A small network was shown many inputs. Here are its activations along a few directions, one row for each input.
Each table varies a few parts of the input and shows all the possible inputs, shuffled.
Descriptions start from the smaller parts, as in this example, which fits no table here: one of 6 places along a line, together with either a single point or one of 9 places around a ring or (one of 3 separate values, together with one of 8 places around a ring).
Shared parts are said once, and a part with two or three values counts as separate values.

Table:
R1: [-11  29  38  -1   1  19 -32 -22  -5 -12 -12]
R2: [-17  20  47  -2  12   3   0 -33  20  -2 -19]
R3: [ 14 -10  -2  18  11 -17   8  -8  -5  24  31]
R4: [ 22 -28 -19 -11   4  -8  -3  -4   6  31   0]
R5: [-23  10  33   4  -3  27 -20 -37  28 -14   2]
R6: [ -5 -41  -2 -12  -2 -12   9  21 -11 -16 -11]
R7: [-12  33  42  -7  29  19  -6 -20   1  -7 -22]
R8: [  2  -4 -23 -14  -1  -1 -14  33   0  13  -6]
R9: [ 23 -36  -4   4  13 -12  -8   1   7  20  -2]
R10: [  0 -19 -17 -25 -11 -11  20  14  -9 -16  12]
R11: [ -4  16 -21  -1  -2  -6   1  26  -8  15  21]
R12: [ 13 -15 -16  24  -8   7  -1  12   1 -13 -27]
R13: [-13  33  34  -3  25  21 -20 -23  -7 -12 -17]
R14: [ -6 -32 -17 -27 -11  -7  14  17 -10  -6  -9]
R15: [ 13  -6 -31   8 -17  11   6   8   1  -2 -24]
R16: [ 28 -15 -19  -9   4 -12   2  -7   9  20  19]
R17: [ 16  -7 -17   0   3 -13  10 -10  -1  31  26]
R18: [-12 -10 -15 -15 -13 -12  29  10 -20  -4  19]
R19: [  4  11 -15  38 -11   1  17   3 -11  -9   7]
R20: [ 19   6 -31   9 -17   6  11   5   4 -14  -5]
R21: [  8   8 -24 -11  -1  -5  -8  30   2   4  13]
R22: [-21   9  34   3   1  -1 -13 -48  25 -10 -10]
R23: [-13  29  50  -6  22   8   4 -20  11  -2 -25]
R24: [ -7  13  -6  16   4 -10  -1  27 -12   9  25]
R25: [-15 -14   0   1  -7 -16  27  11 -24 -11  23]
R26: [-12  21  40   0 -14  21 -32 -24  14 -16  -2]
R27: [  7  14 -29  20 -18   5  19   1  -7  -2   2]
R28: [  3 -13  -9   2   8  -5 -19  37   1   3  -9]
Question: What is each input in this table made of?
Answer: either one of 8 places around a ring or (one of 4 separate values, together with one of 5 places along a line)
Question: Start at R12 and move only the place on the line of 5, one step at a time. The first step leads to R15. Which rows follow, in order?
Answer: R20, R27, R19
Question: Which other rows belong to the same alternative as R23? List them by row number.
Answer: R1, R2, R5, R7, R13, R22, R26

Table:
R29: [ -7  25  15  12   5  -5   8 -23  -1  12  32]
R30: [ 18 -10 -17   1   4  -6  -9   2   8  23   9]
R31: [-14 -22 -10 -19  -7 -11  19  29 -19 -16  -1]
R32: [  5  14 -15  18  -7   8   1  13  -5  -8  -9]
R33: [ 18 -27 -19  -4   1 -10   1   0   7  17   6]
R34: [-21  21  45  -9   4  24 -19 -21  10 -27 -37]
R35: [-19  36   7  15 -10   8  11  -3 -14 -17  15]
R36: [17  2 -7 14  9 -4 -2 -8  6 22  7]
R37: [  5   2 -24   5 -11   7  -5  23  -2  -7  -7]
R38: [-10   7  54 -10  19  11 -26 -40  21   0 -19]
R39: [  5 -15 -26   0 -15   1   6  21  -4 -11 -11]
R40: [  1 -33  -1 -24   8 -23  14   8  -8  12  16]
Question: What is each input in this table made of?
Answer: one of 2 separate values, together with either a single point or one of 5 places along a line
Question: Changing only the choice among 2 separate values turns R37 into R30. The same change can be made to R32. Which row results?
Answer: R36

Table:
R41: [-12  13  -2   7 -11   6   6   8 -10 -17   3]
R42: [-18  35  53  -3  17  18 -26 -28  11  -6 -15]
R43: [ -4  18  -7  10 -12  10   5   3  -4 -14  -6]
R44: [  9 -11  34  -3  20  -7 -10 -52  24  26   8]
R45: [  6 -10 -15   2   1 -13   6   6  -3  15  21]
R46: [  9 -21 -13 -12   1 -11   0  11   3  11   4]
R47: [ -5   7  -4   9 -10  13  -2   7  -4 -19 -18]
R48: [ 15  -5 -19   2   2  -7   2   3   0  19  15]
R49: [ 16 -15 -16   2   5  -8  -4  10   4  15   3]
R50: [-10   0  -2  -7 -12  11   1   9  -6 -23 -15]
R51: [-12   6   1  -2  -8   4  11  10 -13 -21  -8]
R52: [  5 -16 -10  -7   5 -16  10  12  -3  14   9]
Question: Changing only one part turns R49 into R47. The same change can be made to R46. Which row results?
Answer: R50
Question: What is each input in this table made of?
Answer: one of 2 separate values, together with either a single point or one of 5 places around a ring
Question: Change only the choice among 2 separate values in R44. List by row number the other rows that result.
Answer: R42

Table:
R53: [ 12 -25 -11  -8  -9 -17   5   9  10  14   2]
R54: [-20  15  51 -14  22  -1   2 -37   3   2   1]
R55: [ -3   6 -24   5   0  -5  12  23  -6  -7   5]
R56: [ 12 -21 -19  11   8 -10   6   1   6  18  23]
R57: [ -9  23  18  21 -12  19   4 -37   9 -21 -11]
R58: [  3  -8  -9   3  -5  -8  12  26 -17  -8 -13]
R59: [  4  23  32   2  19  22 -35 -24  22   4 -32]
R60: [ -1  11 -26   7  -9  -1   6  17  -9  15  17]
R61: [  2 -31 -22 -15  -7  -8  -3   7  -4  -2  -3]
R62: [-27  27  42  -6   1  16 -23 -11   6 -22  -4]
R63: [  5 -24 -10  -9  -5   2   8  21 -11  -6 -10]
R64: [ 20   4 -23   3  -1  -8   4   5  -9  12  26]
Question: What is each input in this table made of?
Answer: either one of 4 separate values or one of 8 places around a ring
Question: What sort of input is R54?
Answer: one of 4 separate values

Table:
R65: [  9 -10 -29  -5  -7  15   0  36 -22   2  -5]
R66: [-24   9  39   4  -8  19 -21 -18   7 -29 -31]
R67: [-13  -8  45  -1  16  12 -25 -35  26   2 -11]
R68: [-20  -9 -23 -26  -9  -5  12  35  -6 -13   6]
R69: [ 12 -21 -20 -13  12 -25  -1  15  -1  25  -3]
R70: [ -1  37  37  -5  25  15  -4 -42  15   9   1]
R71: [ 26 -17 -36   8   0 -10 -11  -4   3  11  19]
R72: [ 21 -29  -1 -12   2 -22  11   3 -11   7  26]
R73: [ -8  -1 -26   3 -29   4  21  14  -6  -7  17]
R74: [  0  -4  37 -12  15  16 -11 -46  29  -2 -24]
R75: [ 11  -1 -29  17  -8   1  11  37   3  -2 -12]
R76: [ 31 -15 -20  11   3 -14   3  16  14  25   2]
R77: [-23  36  42   8  -1  12 -23  -8  -4 -22 -14]
R78: [-11  55  32   0   0  21  -2 -26  -4 -21 -19]
R79: [  9 -14 -16  -3 -17 -15  12 -10   4  24  28]
R80: [  6 -25  -8  10  12 -23  26  -7 -13  17  11]
R81: [-25  46  40  10   2  17 -15 -14  -4 -19  -9]
R82: [-12  18  48   3  23   5 -26 -26  16   8   6]
R83: [  1  -7 -26  -8  -3  -8   8  41 -10  -6 -13]
R84: [  4 -22 -11 -31   0 -25   3  11   5  17  18]
R85: [-10  14  31  -7 -10  23  -8 -29   9 -33 -45]
R86: [  4   3 -31  18 -22   3  13  20  -3  -6   6]
R87: [-14  29  45   6  25  10 -18 -31  14  11  11]
R88: [ 20 -24 -22  -9   8  -3  -9  11 -15  33   4]
R89: [ 13 -12 -25  13  -6 -14   4  -4   6  26  16]
R90: [ -3 -16 -13  -7  -9  -4  20  26 -22 -23  12]
R91: [  5  -2 -46  13 -11   5  -4  18  -8 -18   5]
R92: [ -9 -10 -16  15  -4  -9  34  16 -23 -15   0]
Question: What is each input in this table made of?
Answer: one of 2 separate values, together with either one of 5 places along a line or one of 9 places around a ring
Question: Changing only the choice among 2 separate values turns R89 into R86. The same change can be made to R71. Which row results?
Answer: R91
Question: Change only the choice among 2 separate values in R76. List by row number the other rows that result.
Answer: R75

Table:
R93: [ 17 -33 -32   1   1 -22  12  23  -7  25  21]
R94: [-11  29  15  15  -6  12   4 -13   1 -15  -4]
R95: [  0 -15  23 -10  12   2  -8 -24  11   3 -10]
R96: [-11  28  15  13  -5  11  -4  -9  -3 -15  -5]
R97: [  4  13  21  10   8   3  -2 -30  10  12  12]
R98: [  1  -2  23  -9  13  -1 -11 -17  14   8  -4]
R99: [ 24 -27 -40   2  -7 -12   2  14   5  25  12]
R100: [ 10 -10 -44   7 -20   2   5  32  -6  -9  -1]
R101: [ 28 -26 -38   0   1 -16  11  17  -4  27  11]
R102: [-15  24  16   2  -1  16  -6  -2  -4 -16 -10]
R103: [ -3 -16 -37  -8 -17 -13  28  36 -23 -11  18]
R104: [-15   1  17  -5  -2  10  -2  -7   3 -22 -26]
R105: [-17  26  13   7  -1  12  -3  -7  -2 -13  -8]
R106: [-14  13  18  -4  -2  11  -5   0   3 -18 -19]
R107: [-13  19  19  -3  -1  14  -7   0  -1 -15 -14]
R108: [ -1  11  19   2  13   3 -10 -24   7  13   8]
R109: [ -1   8  20  -2  15   1 -12 -19  10  10   3]
R110: [-15   7  18  -6  -5  10  -7  -3  -1 -21 -23]
R111: [  3  13  19   8  10  -1 -10 -25   9  11  10]
R112: [ -1  -8  22 -11  11  -5 -13 -19  13   4  -9]
R113: [ 11 -33 -32 -13  -4 -28  25  18 -13  22  32]
R114: [  3 -16 -37   6 -13  -9  15  40 -18  -8   7]
R115: [ 14  -9 -42   4 -12  -3  13  35 -15  -6  -2]
R116: [  2   3  24  -7  14   2 -13 -16   9  11   1]
Question: What is each input in this table made of?
Answer: one of 2 separate values, together with either one of 4 places along a line or one of 8 places along a line
Question: Changing only the choice among 2 separate values turns R97 into R94. The same change can be made to R95. Which row results?
Answer: R104
Question: Change only the choice among 2 separate values in R108. List by row number the other rows that result.
Answer: R105
